Here are a small network's activations along a few directions, averaged over the inputs that share one value of a field.
Related values have similar rows: they may be neighbours, one step apart, or belong to one group.
Strong random noise was added to every row along 4 fixed directions; ignore it. To show where, here is one row again and again, with new noise each time:
[  10  210 -250  221   69   15  286  -49  223  -94  -20   68  117  168]
[  33  186  184 -120 -149  -49  301  133  467  -23  269  292  153 -129]
[ -52  156   89  -53 -270  -22  -67  135  303  195   39   70  178  -44]
[ -19  141   36   10 -149    8  -21   88  236  128    9   56  134   16]
[ 337   14  278 -143 -137   17  159  111  318   34  194  197   44  -75]
[   5 -105  447 -116  234  204 -437  123 -186  163  -52    7 -136   -6]


Values of MIF:
nulom: [ 278   -2 -255 -270 -204  -81  648  -93  379 -202  213  -56  101 -219]
fos: [ -18  -52 -252  134   33   13  272 -140  118 -238   24  143  227  229]
mabe: [-391  149  234 -279   77 -228  282  148  184 -458  546  407  -86 -490]
zufas: [-489  190  -55   90  799   30  -92 -124 -348 -113   87   62 -299   34]
gar: [ 487   42  -85  102 -175  -63  273  -36  234   25  -47   29   54  145]
fuf: [-153 -124 -150  -67  358 -128  -99 -161 -179 -329   13  -74   -6   60]
lamet: [ 127   63   56 -126   -3   73  212   37 -187   40   76  112  -45 -293]
netuz: [ 241 -286  427 -180   64  107   66  139 -167  -27  197 -202 -224 -143]
kufa: [-410   77 -274  342 -225 -243   33  -79   90  -13  -39  147  115    4]
feg: [-583 -103  188 -141 -248   -5 -235   69 -224  157 -180   15  -52  -80]
Each value of MIF is a pair of two hidden parts, and every pair occurs once (2 first parts, 5 second parts).
zufas and fuf share the first part; zufas and gar share the second. Which value has the first part of gar and the second part of fuf? -> fos
feg and netuz share the first part; feg and lamet share the second. Which value has the first part of lamet and the second part of netuz? -> nulom

Values of SONUD:
peba: [-547  336  -65  178  298   10   29   82  215   35   -9  127  180  187]
nak: [-342 -176  368   36  118   58 -536  204 -357   55 -104  -44 -171  -99]
tev: [-401  322 -556  450 -141 -199  405 -201  262 -202   49  252  183  215]
poti: [ 366 -148   23 -295 -517 -154 -264   93   -3   99   87 -195  -95 -166]
rivo: [ 236 -120 -214   -5 -145 -178  566 -198  181 -390  259  133   16  -66]
mana: [ 330  -60   26 -199  199  -27  458  -76  127 -340  258   98  -42 -206]
tapaf: [  98    9  375 -261 -188   33 -153  164  135  216   10  -49  -18 -187]
retig: [-182  260 -180  106 -129  106    0   29  178  269 -132 -129  243   76]
zot: [-449  199  246  -38  -84  -67  136  111  224  -26  157  426  174 -125]
bem: [ 185 -227  232 -215   70  116 -802  137 -416  379 -187 -492 -127 -145]
deda: [ 287  -63  127   33 -244   20 -144   50  124  273  -46  104   89  138]
sipag: [-302  188  227 -360   64   56   58  157  126  151  155    5   43 -260]
kir: [  85 -466  458 -295 -114   61 -493   46 -365  126  -77   46 -229 -146]
SONUD is arranged as a ring.
A walk along SONUD starts at poti and steps to its neighbour rivo. Put nak, mana, bem, kir in the order it reaches them. -> kir, nak, bem, mana
Which values are neighbours of peba? Give them in the order they are listed. -> retig, deda

Values of BAF:
gat: [ 537  127 -125  -58 -180  147  497  157  354  106   28  -16  308  -78]
rodo: [-288  -36 -533  110  192  -78 -132 -220 -199 -268 -202 -185  -10    4]
vota: [-266  -19 -136  -56  -91 -328  291    3  231 -333  200  408  235    9]
beze: [-134  -92 -324   58  249 -128  342 -181 -148 -428   74  147  -45  189]
goset: [ 416 -112  178  -14   80  143 -201  -78   32  319    4  -59 -107   94]
kel: [-268  154 -368  190   59  -40  -55  -17   -5   90 -194 -524   14  134]
tipot: [ 512   87  -37 -122   63   95  314 -155  133   15   20 -221 -106   88]
kidi: [ 762 -122 -335  623 -129    7  490 -261   52 -322 -180   56  -21  428]
tiza: [-190  -92  152 -296 -640  -52 -706  190 -227  442 -177 -325  -35 -487]
bel: [-309  252 -771  317 -528 -232 -255  -83 -134  486 -233 -630  332   92]
nir: [-505  393  190 -211 -476 -161 -425  206  395  579   13  212  178 -137]
bet: [ -29 -512  730 -169  175  247 -331  116 -367   25  -73  145 -241  -20]
geme: [ 110  172  378  -68 -396   11 -178  301  367   92  145  326  135  -39]
BAF is arranged as a ring.
A walk along BAF starts at kel and steps to its neighbour bel. Put gat, rodo, tipot, nir in the order it reaches them. -> rodo, nir, gat, tipot
Which values are neighbours of kidi? Give them in the order they are listed. -> bet, geme

Values of PAVAP:
kes: [ 358 -129  154 -127 -937  -34 -210  169  413  448 -183  167  225   17]
lodaf: [ 137   27 -246  255 -360    6   73  -71  -42  297 -149 -176   19  219]
zibop: [ 416  303 -514  502 -257   29  537  -83  534   60  -86   12  352  339]
memi: [ 109   12 -117 -151 -734 -314  473   95  356  -44  209  143  162 -415]
vig: [ 443 -317 -221  116  210  147   30 -227 -337 -198 -290 -387 -102  302]
difon: [ -61  -53 -209 -329 -778 -310 -409   48  356  281   25 -142  268 -200]
meb: [ 130  179  271 -132  471  132  181   94   44  -21   69   58  -69 -136]
zade: [ 389   18   53 -307 -118  -58  402   32  149  -50  363  -80  -61 -382]
didok: [  47  284  -52  -41 -196 -290  187   40  547  -46  210  157  125  105]
mas: [  37 -236 -223  193 -519 -129 -746  -40 -374  289 -319 -260  112  233]
Each value of PAVAP is a pair of two hidden parts, and every pair occurs once (2 first parts, 5 second parts).
zade and vig share the first part; zade and meb share the second. Which value has the first part of meb and the second part of vig? -> zibop
lodaf and kes share the first part; lodaf and memi share the second. Which value has the first part of memi and the second part of kes? -> mas
